These are the activations of a small neural network, seen along a few directions. Each row is one input.
In each table, some parts of the input vary, and every possible input appears once, in random order.
A made-up example of a description, with smaller parts first: one of 4 places along a line, together with either a single point or one of 9 places along a line or (one of 2 separate values, together with one of 5 places around a ring).
Shared parts are said once, and a part with two or three values counts as separate values.
In the rows, 128 means zero.

Other details of the inputs shift rows strongly along two fixed directions, in all tables alike. That doesn't count.

Table:
x1: [185  55 155 115 124 105 168  58  44 130 203 169 115 129  95]
x2: [141 158 144 143 151 146  94 177 130  99  40  34 197 136 190]
x3: [ 50 223  98 125 115 146  94 158 233 132 111 164  48 130  92]
x4: [173 139 154 136 144 132 130 141  93  99  96  89 163 136 158]
x5: [ 85 121 103  96 105 108 139 127 177 182 148 149  60 110 130]
x6: [161 101 140 137 150 126 119 145 106 120  98  84 183 116 172]
x7: [195  71 163 123 124 105 186  66  61 126 214 181 127 135 106]
x8: [144 103 137 137 139 122 119 131  92 114  99  68 187 130 151]
x9: [129 166 140 160 158 159  89 170 111  64  49  54 207 138 149]
x10: [141  94 135 131 145 118 119 139  95 111 101  70 189 121 156]
x11: [158 179 154 151 159 160  85 177 123  64  45  65 190 145 161]
x12: [ 35 199  81 132 103 162  95 162 230 130 114 171  71 131  88]
x13: [183  48 143 109 120  94 192  72  58 156 206 164 128 134 124]
x14: [ 40 205  83 132 107 154  93 163 227 148 106 166  59 116  98]
x15: [ 78 118  91 116  97 116 143 119 174 174 155 158  84 123 118]
x16: [ 47 218  97 136 116 155  84 158 231 132 114 179  62 122  84]
x17: [108 122 112  94 104 107 155 105 150 183 177 173  46 125 107]
x18: [160 127 144 148 141 139 135 140  94  91 105 101 188 140 151]
x19: [ 83 151 119 126 118 132 123 107 157 131 162 176  73 128  75]
x20: [206  64 161 118 125 107 167  68  55 138 197 184 114 124 108]
x21: [ 86  87  94 104  97  99 159 107 160 184 183 179  73 114 118]
x22: [167 124 146 140 152 135 118 142  95 112 101  95 180 133 154]
x23: [141 152 137 158 155 152  85 177 131  98  44  48 209 129 180]
x24: [176  47 143 105 125  90 179  63  47 154 204 152 120 128 108]
Description of these inputs: one of 4 places along a line, together with one of 6 places along a line.
Changing only the place on the line of 4 turns x1 into x11. The same change can be made to x24. Which row results?
> x17
Start at x6 and move only the place on the line of 6, one step at a time. The first step leads to x23. Which rows follow, in order?
> x22, x14, x20, x16
Start at x7 and move only the place on the line of 6, one step at a time. The first step leads to x12. Which rows follow, in order?
> x18, x13, x15, x21

Table:
x25: [122 126 125 105 111 105 135 117 135 160 134 127  78 116 128]
x26: [ 91 243 116 174 156 189  59 228 199  57  10  76 201 141 161]
x27: [188  58 160 130 156 103 138 108  43 115 131  73 202 120 156]
x28: [107 111 101 111 106 117 148 134 165 169 154 165  92 123 136]
x29: [ 43 193  91 155 134 163  77 197 202 100  40  64 185 144 154]
x30: [172  92 160 135 152 125 127 102  65  90 135 116 171 128 120]
x31: [205  58 156 136 145 118 141 113  51 125 127  89 206 121 167]
x32: [ 52 136  83 100  98 112 137 115 175 185 157 157  35 119  94]
x33: [131 151 132 121 120 126 147 112 157 151 165 185  70 128 108]
x34: [116 121 119 105 106 114 150 123 163 172 156 159  70 117 140]
x35: [172 115 159 124 142 131 137 108  61  97 136 109 153 145 120]
x36: [180  99 154 149 141 134 129 111  76 106 132 136 168 126 130]
x37: [ 93 126 110 131 102 130 150 105 146 128 174 178  97 133  84]
x38: [119 162 128 116 121 125 117 118 154 138 140 156  63 133  95]
Changing only one part turns x33 into x34. The same change can be made to x36. Which row results?
> x31
Describe the family of inputs behind these rows.
> one of 2 separate values, together with either a single point or one of 6 places around a ring
Which other rows does x27 become when the choice among 2 separate values takes its other values? List them by row number.
> x30
